A small network was shown many inputs. Here are its activations along a few directions, one row for each input.
Each table varies a few parts of the input and shows all the possible inputs, shuffled.
Descriptions start from the smaller parts, as in this example, which fits no table here: one of 4 places along a line, together with either a single point or one of 11 places around a ring or (one of 3 separate values, together with one of 5 places around a ring).
Shared parts are said once, and a part with two or three values counts as separate values.
(in the rows, 128 means zero)

Other details of the inputs vary at random and push rows far along two fixed directions, the same in every table; ignore that.

Rows:
row 1: [121 123 133 163 133 118 130 100 109 158 136 113]
row 2: [138 137 142  77 137 138 104 197 139 112 138 167]
row 3: [ 75  87  71 106 197 170 190 132 102 128 112  36]
row 4: [149 106 145 118 145 136 128 159 161  97  98 136]
row 5: [127 133 102 143 123 131 131  95 104 166 118 123]
row 6: [ 47  93 106  85 206 169 170 118  76 121 153  69]
row 7: [134 101 146 123 125 145 132 173 155  81 116 159]
row 8: [ 96 136 130 142 117 124 122  85 133 140 149 107]
row 9: [ 62  93  95  97 198 182 165 116  46 123 121  70]
row 10: [172 138 147 140  88 119 152 124 169 118 124 141]
row 11: [114 127 108 130 120 111 144 105 123 164 150 121]
row 12: [122 132 122 142 119 124 122  85 104 147 115 107]
row 13: [145 131 158 103 144 148 137 162 164  66 106 156]
row 14: [147 147 135 122  95 109 109 130 157 145 142 175]
row 15: [111 135 127 140 126 100 134  96 117 145 133 106]
row 16: [132 146 122 180  89  97 114  79 119 161 124 107]
row 17: [142 136 131 180  92 102 126  80 115 176 130 118]
row 18: [125 138 142 163  82 107 129  67 142 175 159 122]
row 19: [143 108 112 141 116 118 160 106 144 139 113  86]
row 20: [ 58  97  76 102 202 183 164 116  51 132 117  84]
row 21: [ 54  69  67 119 190 176 198 129  91 110 129  68]
row 22: [131 127 168  94 156 128 103 180 137  97 125 173]
row 23: [ 42  80  92 126 185 170 180 126  99  88 120  57]
row 24: [151 144 140 102 147 145  94 196 127 117 123 170]
row 25: [146 140 141 102 159 136 103 186 129 108 115 185]
row 26: [162 127 134 140  99 106 128 119 171 120  97 122]
row 27: [152 149 133 127 103  97 115 137 147 149 133 167]
row 28: [142 134 162  81 150 129 108 186 133  97 127 170]
row 29: [129 143 101 144 115 129 131 120 100 170 132 106]
row 30: [157 132 158  88 148 154  93 177 119  97 105 176]
row 31: [164 149 132 146 110 110 105 136 137 152 126 173]
row 32: [136 148 129 170  90  85 125  80 123 165 131 110]
row 33: [167 157 127 129  88 126  96 142 131 154 116 155]
row 34: [146 132 135 179  81 107 168  74 161 150 132 107]
row 35: [141 145 125 170  88  97 123  75 114 165 125 111]
row 36: [135 137 150  79 154 159  99 180 147 100 135 197]
row 37: [142 126 164  74 146 135 106 186 137  94 135 174]
row 38: [170 145 153 141 104 109 105 136 133 143 130 159]
row 39: [157 121 134 124 142 147 105 158 159  62 126 146]
row 40: [145 113 104 155 118 128 144  88 137 113 144  94]
row 41: [142 134 131 173  87 107 122  71 117 177 124 118]
row 42: [154 144 144 129  88 118  96 120 125 123 105 161]
row 43: [153 138 135 105 130 153 146 176 163  98 116 145]
row 44: [172 120  84 176  86 110 148  80 149 148 151 113]
row 45: [ 61  99 104 107 217 163 169 128  58 126 135  64]
row 46: [144 113 111 171  57 103 162  94 149 149 137 107]
row 47: [194 123 123 150  86 117 126 118 159 113 147 139]
row 48: [155 111 117 111 143 136 135 161 161 107  96 142]
row 49: [151 143 124 166  86 103 132  85 110 176 133 114]
row 50: [165 115 111 186  86 110 143  74 150 142 153 104]
row 51: [ 93 133 125 139 115 111 123  90 133 137 145 105]
row 52: [138 139 136 180  94  90 129  85 124 175 137 116]
row 53: [148 142 131  88 126 159  94 188 116 111 107 173]
row 54: [153 128 134 109 143 150 148 164 163  90 112 164]
row 55: [123 120 114 154 120 115 144 101 153 128 101  81]
row 56: [138 155 110 154  83  91 133 105 130 187 145 111]
row 57: [147 148 140  97 146 139  98 199 128 114 121 167]
row 58: [133 141 143  74 137 147  99 193 145 108 138 173]
row 59: [109 118 135 139 120 109 139  99 123 154 151 112]
row 60: [100 129 126 140 116 104 127  97 128 139 145 102]
row 61: [138 136 163 109 162 139  77 186 134  80 110 174]
row 62: [191 135 107 148  82 122 123 133 164 126 144 136]
row 63: [120 148 127 165  86  77 122  82 138 160 139 105]
row 64: [130 136 174  70 155 155  86 179 149  71 128 189]
row 65: [144 141 154 118  98  98 106 127 150 124 136 155]
row 66: [ 50  93 114 111 220 156 165 122  72 124 138  73]
row 67: [138 133 127 170  75 108 126  72 111 172 123 122]
row 68: [ 48  96 111  86 210 184 169 115  75 122 156  72]
row 69: [145 146 142 139  90 119  89 124 129 119 105 156]
row 70: [ 49 105 107 120 215 156 147 125  71 110 125  65]
row 71: [140 125  95 168  54 111 160 110 154 161 135 105]
row 72: [104 137 125 150 126 100 125 100 122 141 132 102]
row 73: [126 132 167  71 152 141  90 178 148  72 125 182]
row 74: [142 145 130 158  87  84 138  88 127 176 144 113]
row 75: [109 135 127 134 121  98 135  96 119 144 137 104]
row 76: [137 145 149  74 140 162  95 193 146 106 141 179]
row 77: [132 145 122 174  84 103 110  70 121 162 118 107]
row 78: [137 136 158 112 146 149 128 167 169  63 103 153]
row 79: [126 124 171  85 153 143  96 177 147  89 133 184]
row 80: [ 59  99 107 114 218 163 153 118  64 116 129  70]
row 81: [133 109 143 111 123 142 127 173 155  68 108 157]
row 82: [ 51 109  84  92 203 159 170 140  71 141 146  59]
row 83: [155 150 134 133 108  98 112 138 146 148 129 171]
row 84: [151 137 135 105 154 146 100 178 120 111 109 185]
Each input here is: one of 6 places along a line, together with either one of 4 separate values or one of 10 places along a line.
Changing only the place on the line of 6 turns row 63 into row 27. The same change can be made to row 60. Which row results?
> row 11
Changing only the place on the line of 6 turns row 31 into row 61. The same change can be made to row 36. Which row results?
> row 8
Change only the place on the line of 10 in row 80. List by row number the other rows that result.
> row 12, row 15, row 32, row 35, row 42, row 64, row 65, row 73, row 75
Change only the choice among 4 separate values in row 54. List by row number the other rows that result.
> row 21, row 44, row 48
Start at row 78 and move only the place on the line of 6, one step at a time. The first step leads to row 13. Which rows follow, in order?
> row 34, row 10, row 54, row 43
Change only the choice among 4 separate values in row 47. List by row number the other rows that result.
> row 10, row 19, row 46
Change only the place on the line of 6 in row 25. List by row number the other rows that result.
> row 32, row 45, row 52, row 57, row 70
Change only the place on the line of 10 in row 79. List by row number the other rows that result.
> row 1, row 17, row 18, row 22, row 41, row 52, row 59, row 66, row 67

Rows:
row 85: [119 123 100 140 125 134 165 118 102 166 147 109]
row 86: [118 122  77 141 125 136 157 123 133 131 122  82]
row 87: [112 118 113 126 138 121 165 102 137 136 144  74]
row 88: [108  99 133 158 152 133 145  86 127 115 132  94]
row 89: [106 121 118 126 136 129 172 108 130 148 142  80]
row 90: [163 132 186  83 128 123  87 206 165  82 121 221]
row 91: [104 130 124  97 147 162 103 138  94 116 138 122]
row 92: [120 117 120 104 164 155 129 135 106 132 144 146]
row 93: [120 104 136  95 207 192 117 172 109  50 101 159]
row 94: [185 143 135 184  49 104 115 101 154 133 108 161]
row 95: [195 137 140 168  45 114 114 100 167 141 110 146]
row 96: [151 152 147 144  50  75 116 111 179 163 127 160]
row 97: [119 102 122 148 153 123 150  90 122 115 136  97]
row 98: [ 84 135 130 122 133 122 133  79 101 144 143  89]
row 99: [185 155 146 160  57  82 121 107 188 129 127 130]
row 100: [111  85 144  83 207 166 134 191 118  43 111 138]
row 101: [ 86 117 164  60 192 165 118 174 108  81 121 150]
row 102: [120 113 126 109 162 179 136 141 113  80  93 126]
row 103: [195 138 129 127  90 115 110 171 166 122 135 175]
row 104: [172 160 158 160  74  79 117 104 168 166 153 167]
row 105: [ 92 131 102 133 108 130 142 103 104 168 129 111]
row 106: [129 122  96 137 143 142 156 113 116 160 155 106]
row 107: [169 153 142 159  48  94 104 112 136 170 139 175]
row 108: [ 99 119 133 146 135 135 155  81 124 109 108  86]
row 109: [103 133 109 143 134 137 108  87  89 155 164 106]
row 110: [117 105 122 135 135 128 161  90 125 116 122  81]
row 111: [ 81 124 125 143 131 115 122  95  99 141 158  90]
row 112: [109 110 109 150 143 119 161 114 129 115 139  76]
row 113: [103  94 129 159 137 131 155 100 123 115 125  87]
row 114: [174 162 189 111 159 103  55 193 132 112  95 206]
row 115: [171 160 147 158  62  98  94  96 139 173 148 180]
row 116: [ 73 128 123 131 121 111 144  97 117 156 133 102]
row 117: [ 97 117 127 135 147 118 147  85 116 155 156 109]
row 118: [171 128 171  91 123 127  90 204 187  50  91 200]
row 119: [ 98 109 148  75 203 161 142 199 114  84 131 148]
row 120: [128 100 109 156 143 152 142  96 114 126 129 104]
row 121: [200 153 121 146  52  99 123 117 174 159 137 145]
row 122: [124 116  92 139 129 139 167 127 112 159 147  99]
row 123: [167 145 140 139  82 131 102 149 168  98  85 178]
row 124: [ 79 110 136 110 176 158 139 147 132  67  91 116]
row 125: [ 99  92 148 102 182 170 142 143 126  70 107 105]
row 126: [103 116 134 159 152 129 143  80 122 108 122 104]
row 127: [137 119  90 149 144 137 148 109 122 131 144  95]
row 128: [112 105 139  86 222 164 126 186 133  47 129 132]
row 129: [155 161 140 121  70 116  66 157 152 127 125 181]
row 130: [ 88 134 132 135 149 117 121  76 100 145 159 105]
row 131: [185 153 108 151  47  92 122 129 183 160 130 147]
row 132: [142 105  99 147 141 139 146  98 112 128 133 108]
row 133: [ 94 105 128  62 204 161 137 207 146  62 119 128]
row 134: [141 139 122 136 149 120 107 153  82 156 102 133]
row 135: [ 90 120 104 131 134 122 172 120 138 150 136  81]
row 136: [184 149 145 162  76  75 114 105 186 148 155 151]
row 137: [116 118 120  90 148 161 141 140 107 129 128 133]
row 138: [178 133 162  83 121 143  87 212 149  93 119 227]
row 139: [161 137 154 173  47  88 114 103 192 130 108 142]
row 140: [112 105  98 149 118 149 150 107 128 130 108  92]
row 141: [123 130 105 138 139 137 154 105 106 168 156 116]
row 142: [171 164 155 110  79 123  77 141 140 128 125 187]
row 143: [130 107 100 114 167 159 143 170 118  91 126 115]
row 144: [105 113 115 141 138 121 170 118 125 148 150  88]
row 145: [ 95 119 126 122 129 122 159  86 117 155 141  93]
row 146: [132 121  89 135 131 143 159 112 122 130 129  79]
row 147: [192 175 141 159  71  84  88 118 123 187  95 152]
row 148: [190 140 115 163  43  97 119 114 171 143 108 150]
row 149: [177 140 180  89 148 132  91 209 180  81 132 211]
row 150: [ 95 119 101 141 137 119 162 114 144 118 126  70]
row 151: [100 117 130  74 188 175 104 182  84  86 129 155]
row 152: [192 129 135 182  47 106 114 110 161 141 118 154]
row 153: [135 118  90 138 145 134 151 108 122 149 157 101]
row 154: [173 163 122 149  46  96 126 129 165 176 127 164]
row 155: [180 157 114 152  45  99 128 135 177 172 128 153]
row 156: [101 129 126 126 133 124 169  99 120 156 143  92]
row 157: [126 124  96 126 126 146 168 116 118 161 140  91]
row 158: [120 150 134 149 133  92 125  96  94 179 102  91]
row 159: [ 67 131 115 134 124 115 123  95 113 144 145  82]
row 160: [142 149 114 164 137 105 111  98  82 190 119 113]
row 161: [131  86 120  82 198 184 132 199 105  55 108 147]
row 162: [110 109 109 141 141 114 164 114 131 135 151  83]
row 163: [ 93 102 144 121 180 156 140 144 116  65 105 122]
row 164: [ 83 125 145 107 181 142  96 127 102 104 157 123]
row 165: [ 87 125 121  63 182 176 104 186  98  87 114 151]
row 166: [203 128 157  87 121 153  92 199 162  63  94 202]
row 167: [140 162 163 113  85  96  78 146 163 118 121 180]
row 168: [ 86 115 147 107 162 135 130 141 103 116 137 134]
row 169: [ 98 125 102 144 121 133 120 101  84 153 155  98]
row 170: [ 82 127 145  93 163 146 107 132 105 102 142 110]
row 171: [ 82 126 125 137 135 113 133  89  96 145 151  96]
row 172: [ 90 128 138 142 141 114 133  80 106 156 156 114]
row 173: [107 144 135 121 160 107 111 151 106 146  88 119]
row 174: [157 150 177  78 126 125  97 221 182  86 110 213]
row 175: [100 122  91 126 114 132 155 108 114 167 129 107]
row 176: [185 151 165  73 122 152  98 214 157  97 115 217]
row 177: [105 131 115 129 113 138 143  90  94 166 137 109]
row 178: [126 150  99 155 116 103 121 112  94 191  95 101]
row 179: [117 140 129 163 136  87 126 107  88 179 112  98]
row 180: [105 135 110 135 140 137 119  84  87 156 156 114]
What do these inputs look like to the network?
> one of 2 separate values, together with one of 4 places along a line, together with either a single point or one of 11 places along a line
Changing only the place on the line of 4 turns row 170 into row 111. The same change can be made to row 146. Which row results?
> row 143
Changing only the place on the line of 4 turns row 122 into row 157. The same change can be made to row 152. Which row results?
> row 95
Changing only the place on the line of 4 turns row 88 into row 139. The same change can be made to row 136. Which row results?
> row 133
Change only the choice among 2 separate values in row 171. List by row number the other rows that result.
> row 151
Change only the choice among 2 separate values in row 123. List by row number the other rows that result.
> row 124
Start at row 93 and move only the place on the line of 11, one step at a time. The first step leads to row 120. Which rows follow, in order?
> row 132, row 127, row 153, row 106, row 141, row 92, row 115, row 180, row 109

Rows:
row 181: [194 158 201 102 112 118  54 220 156  81  65 248]
row 182: [158 111  80 190  51 120 194  78 194 133  95  81]
row 183: [189 136 157 127 112 132 107 151 135 130 132 204]
row 184: [172 172 155 170  67  55 101  97 170 166 126 132]
row 185: [135 132 106 103 163 156  98 174 107 108 141 142]
row 186: [101 126 144 136 144 118 140  71 115 142 137  94]
row 187: [126 129 144 102 176 146  70 180 118  69 115 151]
row 188: [ 65 112 111  65 176 171 152 180 104 118 136 121]
row 189: [ 78 125  82 117 151 143 176  97  77 188 128  56]
row 190: [157 154 119 171  57  87 149  44 137 210 165 109]
row 191: [108  58  50 167 153 146 232  83 144  99 126   5]
row 192: [144 148 102 136  83 132 102 121 105 162 126 140]
row 193: [179 158 109 195  27  77 136  75 124 233 119 134]
row 194: [204 153 201 117 133 104  50 221 171  76  90 236]
row 195: [ 88  92 151 112 217 165 134 133  82  90 116 126]
row 196: [124 139 168 110 129 100  98 169 171  95 136 161]
row 197: [161 175 156 161  43  65 104  88 154 177 102 138]
row 198: [208 108 138 169  56 132 161 121 219  70 115 136]
row 199: [ 89 118 110  95 166 138 150 161 128 124 165 113]
row 200: [ 67 129 128 131 115 109 145 101 122 145 126  94]
row 201: [ 68  90  89  85 218 207 141 127  52 100 156  98]
row 202: [ 39  85 107  69 217 188 178 140  88 104 176  97]
row 203: [123 118 161  98 166 164  73 150 113  63 124 170]
row 204: [ 90 119  95  90 208 154 159 152  92 134 142  78]
row 205: [122 120  77 171 139 113 168  91  90 196 146  75]
row 206: [115 140 145 185  46  67 141  30 157 177 168 108]
row 207: [152 150 170  85 130 148  43 204 131  64  84 209]
Changing only one part turns row 185 into row 201. The same change can be made to row 191. Which row results?
> row 198
What do these inputs look like to the network?
> one of 3 separate values, together with either a single point or (one of 2 separate values, together with one of 4 places along a line)
Start at row 201 and move only the place on the line of 4, one step at a time. The first step leads to row 183. Which rows follow, in order?
> row 190, row 202
Change only the choice among 3 separate values in row 190. List by row number the other rows that result.
> row 189, row 204
Change only the choice among 2 separate values in row 203. List by row number the other rows that result.
> row 201
Change only the choice among 3 separate values in row 206. List by row number the other rows that result.
> row 196, row 200
